A small network was trained on invented records. Each row is its activation on one of them, seen along a few directions.
Each row is followed by the record's values for the fields SEGO, FUS, SUF, VUPAP.
Not every record has every field; a missing one is written none.
The largest differences between rows may come from other fields.
In the rows, 500 means zero.
Strong random noise was added to every row along 3 fixed directions; ignore it. To show where, here is one row again and again, with new noise each time:
[439 587 478 482 148 469 337 566 637 453 481 499 497 478 630 616 362 551
 686 621 591 343 532 398]
[485 402 551 428 418 493 381 589 666 499 583 481 415 525 622 531 365 359
 653 632 569 517 530 479]
[676 456 372 555 638 502 606 387 607 484 407 758 723 631 374 607 615 456
 582 449 606 363 599 498]
[594 480 465 539 517 495 521 414 516 494 472 625 716 568 454 578 570 502
 549 505 532 413 555 501]
[503 457 543 477 406 490 413 515 559 498 550 499 559 519 574 546 445 454
 593 593 524 479 525 486]

[526 349 518 524 663 465 580 534 544 488 549 524 469 538 450 419 540 230
 493 500 432 675 688 636] : SEGO=misip, FUS=suri, SUF=suton, VUPAP=mibuv
[562 523 563 443 719 540 548 419 416 579 601 533 580 543 503 524 615 406
 367 443 497 566 450 515] : SEGO=zokem, FUS=vofi, SUF=suton, VUPAP=vufu
[608 466 514 500 792 520 602 377 578 520 527 670 593 602 386 580 581 418
 436 403 550 501 514 455] : SEGO=misip, FUS=vofi, SUF=mibu, VUPAP=vufu
[439 686 428 463 274 527 421 573 505 396 402 468 395 499 568 488 497 506
 566 501 539 470 470 476] : SEGO=none, FUS=vofi, SUF=suton, VUPAP=none
[483 378 581 517 574 535 521 558 514 445 555 312 362 395 600 355 366 532
 528 591 349 585 533 575] : SEGO=misip, FUS=suri, SUF=mibu, VUPAP=none
[611 576 316 496 773 574 742 473 520 430 316 677 441 588 344 528 655 564
 483 406 626 371 427 505] : SEGO=misip, FUS=vofi, SUF=suton, VUPAP=vufu
[527 609 360 421 554 551 573 628 611 415 347 658 307 587 434 550 577 366
 480 512 701 558 434 471] : SEGO=misip, FUS=vofi, SUF=mibu, VUPAP=vufu
[598 250 529 473 897 541 642 555 593 460 507 483 202 548 508 351 495 335
 589 509 489 699 537 674] : SEGO=misip, FUS=vofi, SUF=mibu, VUPAP=mibuv
[391 578 531 422 302 469 355 542 522 482 551 410 565 417 599 487 371 504
 495 605 505 495 508 412] : SEGO=misip, FUS=suri, SUF=suton, VUPAP=vufu
[490 449 424 494 540 595 478 536 549 424 432 469 289 507 520 473 463 432
 563 537 515 477 528 542] : SEGO=none, FUS=vofi, SUF=suton, VUPAP=mibuv
[404 441 599 546 366 468 489 514 463 405 508 373 424 384 574 414 464 528
 494 563 398 605 537 610] : SEGO=misip, FUS=vofi, SUF=mibu, VUPAP=mibuv
[551 183 654 642 629 493 572 362 405 554 654 241 746 339 505 335 414 680
 508 459 285 439 564 677] : SEGO=none, FUS=suri, SUF=mibu, VUPAP=mibuv
[399 656 494 468 189 438 312 429 494 493 447 631 612 520 510 598 555 432
 511 573 508 512 605 408] : SEGO=zokem, FUS=vofi, SUF=suton, VUPAP=none
[537 240 585 517 604 537 584 554 519 467 496 320 431 440 526 353 380 349
 576 511 364 638 662 740] : SEGO=zokem, FUS=suri, SUF=mibu, VUPAP=mibuv
[460 554 566 535 493 550 595 451 291 492 470 430 569 403 457 459 577 528
 381 508 374 637 497 600] : SEGO=misip, FUS=vofi, SUF=mibu, VUPAP=vufu
[450 713 443 564 115 472 437 434 396 488 390 534 643 432 464 637 517 721
 569 500 427 289 526 368] : SEGO=zokem, FUS=vofi, SUF=mibu, VUPAP=vufu
[483 442 518 507 591 498 506 485 640 474 545 574 411 495 532 496 438 328
 555 565 527 554 607 556] : SEGO=misip, FUS=vofi, SUF=suton, VUPAP=mibuv
[610 404 513 543 725 500 610 408 370 554 491 506 627 522 446 469 514 570
 476 459 496 477 489 523] : SEGO=zokem, FUS=vofi, SUF=mibu, VUPAP=vufu
[518 214 589 348 813 507 566 628 616 496 584 448 208 526 528 370 411 190
 498 599 396 813 524 648] : SEGO=misip, FUS=vofi, SUF=mibu, VUPAP=vufu
[531 618 356 429 596 568 560 574 485 410 340 573 306 550 470 510 581 563
 448 528 581 557 410 547] : SEGO=misip, FUS=vofi, SUF=mibu, VUPAP=vufu
[520 533 452 462 660 527 565 536 487 536 438 540 428 587 483 446 578 430
 518 429 551 553 485 517] : SEGO=none, FUS=suri, SUF=suton, VUPAP=vufu
[400 450 569 575 201 465 453 432 389 418 446 375 638 327 558 480 394 461
 592 527 321 598 728 640] : SEGO=zokem, FUS=vofi, SUF=mibu, VUPAP=none
[576 487 464 544 682 466 504 390 521 592 542 558 721 591 386 511 557 511
 373 389 543 441 383 413] : SEGO=zokem, FUS=none, SUF=none, VUPAP=vufu
[605 507 367 489 547 503 560 435 538 500 345 743 555 566 336 579 663 347
 503 471 561 546 614 470] : SEGO=zokem, FUS=vofi, SUF=mibu, VUPAP=vufu
[388 765 543 419 216 505 324 564 455 491 477 544 493 541 544 600 546 440
 524 619 533 589 466 415] : SEGO=misip, FUS=vofi, SUF=mibu, VUPAP=none
[534 521 479 498 571 538 551 448 338 442 430 519 592 526 457 476 600 640
 327 430 389 508 409 526] : SEGO=zokem, FUS=vofi, SUF=mibu, VUPAP=vufu
[394 400 589 404 612 529 480 561 447 476 553 379 349 504 534 365 475 362
 393 555 442 735 419 567] : SEGO=misip, FUS=vofi, SUF=suton, VUPAP=vufu
[498 484 495 538 479 491 512 544 613 521 460 445 407 454 523 436 377 406
 631 509 535 493 563 569] : SEGO=zokem, FUS=none, SUF=none, VUPAP=mibuv
[454 524 485 493 387 397 504 472 520 479 421 635 529 525 469 487 606 271
 558 548 479 659 657 540] : SEGO=misip, FUS=vofi, SUF=suton, VUPAP=none
[511 471 417 579 502 462 560 494 619 516 497 518 600 494 488 533 415 511
 590 455 506 451 570 455] : SEGO=misip, FUS=suri, SUF=mibu, VUPAP=vufu
[544 527 365 583 515 548 668 533 370 408 298 536 459 427 408 430 616 620
 525 420 444 481 589 672] : SEGO=none, FUS=suri, SUF=mibu, VUPAP=mibuv
[548 404 466 429 795 499 416 585 763 596 650 578 311 618 510 554 413 431
 463 471 774 388 315 392] : SEGO=none, FUS=none, SUF=none, VUPAP=mibuv
[529 489 531 507 549 511 564 526 449 572 542 482 660 506 505 520 523 481
 450 497 435 541 467 536] : SEGO=zokem, FUS=suri, SUF=mibu, VUPAP=vufu
[605 555 349 639 538 544 561 318 440 431 385 736 760 501 328 607 650 622
 478 388 510 322 595 531] : SEGO=none, FUS=vofi, SUF=mibu, VUPAP=mibuv
[522 616 516 447 552 482 481 482 354 500 549 439 618 529 482 500 568 552
 426 512 517 517 411 500] : SEGO=misip, FUS=vofi, SUF=suton, VUPAP=vufu
[423 534 506 542 466 461 508 465 430 462 428 514 472 478 543 442 493 467
 508 531 439 570 542 542] : SEGO=zokem, FUS=vofi, SUF=suton, VUPAP=none
[404 405 526 550 298 502 408 568 705 458 513 414 337 364 621 474 342 502
 660 557 540 444 604 509] : SEGO=none, FUS=suri, SUF=mibu, VUPAP=mibuv
[493 560 535 535 427 365 480 336 573 572 486 670 843 516 388 577 528 460
 510 442 488 469 628 460] : SEGO=misip, FUS=none, SUF=none, VUPAP=vufu

Here are new rows. What are their fields?
[591 590 327 540 704 586 676 490 397 440 339 537 530 584 362 485 679 650
 342 406 496 423 427 544] : SEGO=misip, FUS=suri, SUF=suton, VUPAP=vufu
[480 414 640 609 419 469 567 393 109 503 456 280 750 361 509 393 574 674
 361 556 211 608 540 737] : SEGO=zokem, FUS=vofi, SUF=mibu, VUPAP=mibuv
[428 687 495 570 178 416 270 467 592 527 567 482 638 488 568 601 426 741
 506 512 602 209 408 328] : SEGO=none, FUS=none, SUF=none, VUPAP=mibuv
[398 464 532 504 260 510 439 598 556 462 521 284 321 407 649 525 245 596
 653 579 477 393 499 419] : SEGO=zokem, FUS=vofi, SUF=mibu, VUPAP=vufu
[400 409 750 450 313 436 352 590 427 611 746 189 611 344 705 434 269 542
 527 622 317 545 420 474] : SEGO=zokem, FUS=suri, SUF=mibu, VUPAP=vufu
[533 404 512 482 644 486 506 443 476 529 481 592 535 593 418 476 672 289
 444 528 475 658 549 569] : SEGO=zokem, FUS=vofi, SUF=suton, VUPAP=mibuv
[482 375 518 415 667 534 503 600 526 491 515 469 362 550 503 432 482 483
 449 468 466 575 430 492] : SEGO=none, FUS=suri, SUF=mibu, VUPAP=vufu
[479 461 568 536 480 470 447 484 424 567 637 368 597 442 582 501 419 476
 473 501 368 571 441 494] : SEGO=zokem, FUS=vofi, SUF=mibu, VUPAP=vufu
[522 451 500 586 433 477 491 476 626 550 536 445 517 465 522 456 347 582
 624 474 500 270 501 396] : SEGO=zokem, FUS=none, SUF=none, VUPAP=none
[365 619 520 487 253 429 256 534 591 538 602 486 539 504 619 599 473 543
 483 551 574 389 451 357] : SEGO=none, FUS=suri, SUF=suton, VUPAP=mibuv
[492 298 520 498 629 581 567 632 483 496 512 314 272 484 546 426 435 544
 489 536 476 552 490 660] : SEGO=none, FUS=suri, SUF=mibu, VUPAP=mibuv
[473 554 475 426 374 527 442 629 668 426 435 629 247 519 537 559 457 249
 641 529 665 578 632 534] : SEGO=none, FUS=vofi, SUF=mibu, VUPAP=mibuv
[504 336 463 607 577 542 521 460 563 497 540 487 603 450 491 465 445 575
 580 462 486 439 579 581] : SEGO=none, FUS=suri, SUF=mibu, VUPAP=mibuv
[475 329 544 452 617 477 530 499 552 531 544 457 455 456 518 435 442 296
 604 485 429 625 703 565] : SEGO=none, FUS=suri, SUF=suton, VUPAP=vufu
[421 614 562 500 283 418 341 480 610 489 548 474 504 480 620 594 411 466
 593 538 554 411 503 358] : SEGO=zokem, FUS=vofi, SUF=suton, VUPAP=none
[460 488 549 478 469 488 401 473 465 507 592 459 579 539 539 448 451 396
 463 610 462 614 541 507] : SEGO=misip, FUS=vofi, SUF=suton, VUPAP=none
[595 633 320 559 415 551 574 537 565 379 284 561 457 485 446 517 560 668
 631 406 550 313 562 510] : SEGO=none, FUS=suri, SUF=mibu, VUPAP=mibuv
[438 604 530 474 313 500 447 485 441 461 418 493 433 501 558 541 519 417
 448 539 453 590 585 500] : SEGO=zokem, FUS=vofi, SUF=suton, VUPAP=vufu
[484 487 592 444 534 437 440 456 411 558 570 543 650 563 463 497 621 400
 374 471 437 661 403 488] : SEGO=zokem, FUS=vofi, SUF=mibu, VUPAP=vufu
